A small network was shown many inputs. Here are its activations along a few directions, one row for each input.
Each table varies a few parts of the input and shows all the possible inputs, shuffled.
A made-up example of a description, with smaller parts first: one of 8 places around a ring, together with either a single point or (one of 2 separate values, together with one of 4 places along a line) or one of 11 places around a ring.
Shared parts are said once, and a part with two or three values counts as separate values.

Other details of the inputs vary at random and push rows far along two fixed directions, the same in every table; ignore that.

Rows:
x1: [-59, -60, -67, -14, 83, 62, 38, -39, 12, 76, -58, -23, -218, -14]
x2: [4, 82, 79, 5, -90, -72, -83, 41, 11, -23, -14, -27, 261, -35]
x3: [-109, 271, 118, 60, 392, -229, 129, 1, -177, -645, 29, 300, 101, -69]
x4: [86, -3, 11, -91, 37, -51, 11, -76, -201, -4, 176, 81, 273, -6]
x5: [-221, 283, 278, 182, 272, -336, 90, 119, 52, -743, -159, 213, 82, -48]
x6: [9, 45, 106, -26, -110, -34, -63, 2, 50, -62, 22, -13, 268, 85]
x7: [34, -110, -105, 91, -51, 156, -148, -68, 131, 174, -113, -165, -296, -36]
x8: [77, -107, -122, 15, 168, 67, 16, -74, -131, -5, 87, 30, -150, -74]
x9: [-26, 9, -45, -46, 80, 93, 51, -3, -20, 118, -25, -4, -254, -3]
x10: [28, 66, 7, 25, -98, -86, -30, 56, -5, -7, 12, -10, 289, -35]
x11: [85, -2, 52, -58, -17, -103, 44, 80, -176, -8, 227, 84, 198, -123]
x12: [-62, 63, 115, -130, -14, -45, 34, -3, -121, 99, 45, 47, 226, 75]
x13: [110, 18, 56, -195, -379, -41, -65, 71, -128, 381, 201, -25, 669, 37]
x14: [114, 108, 47, -176, -398, -59, -72, 168, -119, 363, 232, 7, 639, -38]
x15: [30, 31, 35, -8, -124, -45, -8, 10, 29, -47, 50, 1, 294, 79]
x16: [183, -277, -210, -28, 92, 224, 20, -163, -40, 188, 118, -68, -337, 36]
x17: [-8, -128, -104, -41, 64, 168, 34, -55, -17, 254, -45, -90, -343, -14]
x18: [-189, 141, 32, 236, 463, -160, 130, -103, 88, -732, -303, 165, -232, 63]
x19: [88, -227, -187, 56, -53, 145, 47, 44, 87, 227, -36, -115, -426, -63]
x20: [22, 124, 68, -2, -116, -65, -84, 64, 30, -25, 13, -7, 241, -34]
x21: [72, -96, -103, 106, -45, 10, 20, 74, 109, 29, -51, -78, -226, -56]
x22: [61, -204, -224, 51, 4, 197, 6, -47, 47, 225, -77, -120, -358, -32]
x23: [20, -85, -65, 58, 24, 67, -65, -85, 85, -10, -126, -101, -149, 57]
x24: [-31, 82, 142, -3, -138, -21, -112, -19, 67, -41, 24, -17, 250, 78]
x25: [122, -142, -259, 96, -39, 181, -43, -24, 129, 184, -73, -151, -363, -23]
x26: [-61, 23, 98, -122, -72, -33, 30, 4, -34, 43, 90, 63, 230, 100]
x27: [-224, 177, 159, 256, 335, -183, 57, 16, 151, -670, -263, 124, -370, -65]
x28: [-49, -80, -62, -41, 84, 63, 38, -88, 8, 65, -71, -23, -194, 74]
x29: [-53, 57, 118, -94, -108, -128, 56, 128, -41, 57, 93, 58, 168, -58]
x30: [-6, 29, 51, -65, -79, -30, 37, 27, -27, -33, 58, 60, 260, 84]
x31: [-20, -27, -17, 78, 6, 67, -113, -105, 100, -8, -130, -90, -155, 50]
x32: [27, -95, -155, -30, 13, 153, 15, -36, 57, 225, -30, -62, -352, -13]
x33: [-60, 67, 155, -100, -74, -110, 69, 142, -90, 96, 106, 54, 148, -44]
x34: [-68, 55, 147, -138, -36, -19, 62, -2, -81, 45, 89, 70, 219, 95]
x35: [75, -88, -151, 92, -75, 197, -150, -57, 162, 214, -98, -169, -392, -29]
Each input here is: one of 5 places along a line, together with either a single point or one of 6 places along a line.
Question: The inputs of x2 and x23 match in every part but the place on the line of 5. If x8 is changed in the same way as x2 into x23, which row does it become?
Answer: x4
Question: Change only the place on the line of 5 in x7. List by row number the other rows that result.
Answer: x24, x27, x31, x35
Question: Change only the place on the line of 6 in x35. List by row number the other rows that result.
Answer: x9, x14, x20, x25, x32

Rows:
x36: [16, 112, 128, -100, -210, -164, 26, 176, -92, 83, 162, 67, 454, -64]
x37: [31, 36, 31, -39, -205, 42, -133, 12, 55, 215, 4, -99, 178, 21]
x38: [-161, 172, 126, 121, 170, -133, 10, -20, 86, -437, -184, 97, 37, 48]
x39: [60, 20, 33, -60, -167, -55, -26, 122, -64, 187, 139, -9, 173, -114]
x40: [36, 18, 36, -136, -71, 31, -44, -36, -131, 199, 135, 10, 194, 10]
x41: [66, -29, 20, -75, -211, -43, 26, 149, -38, 219, 148, -18, 162, -79]
x42: [-195, 235, 200, 126, 184, -209, 47, 27, 82, -553, -171, 146, 96, 49]
x43: [123, -197, -126, -107, -104, 166, -14, -67, -61, 373, 110, -105, -77, 33]
x44: [39, 57, 32, -76, -152, -45, -35, 113, -68, 207, 116, -8, 171, -100]
x45: [-191, 163, 162, 22, 322, -184, 178, -30, -80, -546, -58, 246, 80, 69]
x46: [-37, -99, -127, 167, 187, 166, -49, -119, 189, -88, -252, -113, -605, 18]
x47: [125, -215, -170, -102, -91, 211, -30, -103, -46, 385, 87, -116, -110, 53]
x48: [-3, -135, -183, 143, 241, 144, 44, -38, 86, -33, -145, -63, -736, -108]
x49: [44, 8, 37, -19, -207, 22, -125, 24, 57, 175, 15, -97, 181, 12]
x50: [-7, -203, -235, 82, 326, 239, 62, -216, 49, -33, -169, -55, -714, 60]
x51: [-9, 92, 116, -37, -224, -86, -65, 64, 48, 42, 24, -20, 397, 62]
x52: [-124, 145, 94, 84, 208, -189, 131, 90, -25, -399, -70, 159, -37, -69]
x53: [135, 8, -6, -77, -76, -24, -64, -72, -144, 19, 192, 35, 467, 45]
x54: [-31, -188, -176, 175, 157, 185, 14, -110, 246, -77, -258, -128, -676, 68]
x55: [-151, 171, 143, 69, 187, -226, 166, 121, -25, -452, -56, 199, 66, -44]
x56: [-150, 183, 137, 102, 250, -219, 131, 97, -30, -474, -75, 185, -53, -96]
x57: [182, -43, -80, 5, -159, -5, -80, 51, -50, 132, 160, -40, 213, -90]
x58: [54, -40, 0, -133, -102, 15, 19, -20, -109, 184, 129, 5, 261, 57]
x59: [-14, 119, 134, -46, -213, -115, -70, 67, 20, 23, 31, -3, 456, 48]
x60: [120, -176, -158, -118, -98, 223, -57, -105, -52, 435, 88, -125, -127, 39]
x61: [115, -142, -126, -13, -228, 196, -150, -46, 111, 406, -27, -217, -109, 31]
x62: [136, -43, -53, 60, -167, 40, -163, -50, 58, 72, 27, -105, 222, 27]
x63: [-159, 185, 146, 104, 244, -219, 145, 102, -15, -492, -73, 195, -55, -79]
x64: [142, -180, -159, -47, -187, 133, -42, 57, 9, 424, 87, -142, -151, -87]
x65: [-21, -216, -187, 48, 255, 174, 129, -152, 51, -64, -127, -17, -534, 100]
x66: [-235, 366, 293, 94, 203, -275, 0, 35, 21, -594, -146, 199, 266, 7]
x67: [-18, 79, 113, -40, -231, -89, -47, 72, 55, 39, 23, -13, 409, 72]
x68: [114, -206, -130, -108, -103, 181, -8, -74, -43, 365, 104, -101, -102, 53]
x69: [118, -156, -121, -111, -86, 192, -58, -91, -73, 388, 107, -104, -103, 17]
x70: [-18, -91, -147, 115, 212, 93, 58, -24, 62, -64, -129, -30, -569, -84]
x71: [-19, -196, -183, 60, 264, 174, 109, -163, 46, -71, -129, -21, -546, 90]
x72: [15, 92, 127, -166, -115, -82, -25, 10, -170, 92, 187, 80, 487, 28]
x73: [-144, 216, 148, 74, 213, -190, 73, 89, -48, -370, -46, 167, -32, -122]
x74: [16, 77, 112, -39, -216, -77, -85, 61, 29, 83, 42, -41, 365, 21]
Question: The inputs of x70 and x50 match in every part but one. If x63 is changed in the same way as x70 into x50, which row does it become?
Answer: x68
Question: What is each input in this table made of?
Answer: one of 3 separate values, together with either a single point or (one of 2 separate values, together with one of 6 places along a line)
Question: Change only the choice among 3 separate values in x69. List by row number the other rows that result.
Answer: x46, x48

Rows:
x75: [-18, -221, -221, 87, 197, 252, 56, -150, 137, 93, -218, -131, -706, 60]
x76: [-24, 7, -53, 127, 201, -21, 65, -90, 111, -329, -166, 63, -201, 85]
x77: [-213, 421, 367, -89, 80, -373, 105, 149, -189, -420, 53, 312, 693, -1]
x78: [-133, 180, 74, 111, 284, -213, 108, 30, -64, -562, -80, 200, 45, -59]
x79: [-127, 62, 64, 43, 199, -16, 39, -72, 19, -309, -106, 38, -143, 61]
x80: [-72, 72, 62, 105, 213, -78, 23, -78, 17, -342, -99, 60, -57, 47]
x81: [106, -301, -306, 383, -332, 375, -350, -4, 695, 398, -497, -572, -946, -6]
x82: [175, -101, -6, -138, -277, 24, -36, 107, -100, 365, 256, -73, 269, -89]
x83: [-219, 171, 131, 57, 313, -192, 180, 36, -58, -477, -121, 234, -78, -33]
x84: [161, 14, 3, -126, -343, -16, -109, 32, -64, 342, 183, -96, 541, 17]
x85: [226, -274, -202, -183, -343, 310, -179, -48, -5, 785, 162, -250, -85, -5]
x86: [-49, 83, 111, -55, -15, -96, 24, 41, -112, -59, 100, 94, 153, -32]
x87: [96, 113, 58, -67, -224, -84, -52, 64, -119, 186, 185, 30, 519, -32]
x88: [251, -127, -120, -152, -381, 72, -58, 118, -93, 552, 288, -124, 299, -85]
x89: [15, 129, 53, -24, -26, -92, -30, 11, -63, -79, 40, 71, 349, -36]
x90: [-147, 161, 71, 13, 236, -100, 72, -14, -25, -275, -114, 146, -60, 26]
x91: [-140, 32, 64, 49, 168, -15, 52, -73, 50, -286, -99, 72, -139, 110]
x92: [133, 7, 65, -123, -297, -7, -104, 69, -133, 283, 233, -34, 473, -32]
x93: [-2, -107, -92, 93, 224, 15, 37, -48, 3, -147, -65, 6, -354, -44]
x94: [-80, 99, 85, 10, 145, -42, 43, -8, -51, -198, -20, 82, -50, 10]
x95: [0, -56, -6, -37, 62, 25, 79, 13, -23, 45, 74, 40, -187, -56]
x96: [33, -300, -230, 151, 172, 247, 12, -181, 176, 7, -174, -156, -662, 83]
x97: [200, -118, -60, -169, -364, 118, -184, 26, -77, 522, 223, -153, 341, -25]
x98: [-72, -38, -43, 21, 174, 8, 153, 30, -20, -60, -50, 67, -349, -47]
x99: [-100, 92, 133, -88, -66, -100, 54, 40, -10, -37, 12, 74, 336, 86]
Question: What is each input in this table made of?
Answer: either a single point or (one of 4 places along a line, together with one of 6 places along a line)
Question: Change only the place on the line of 6 in x84. List by row number the other rows that result.
Answer: x76, x78, x87, x88, x89
Question: Change only the place on the line of 4 in x89. List by row number the other rows that result.
Answer: x85, x90, x97
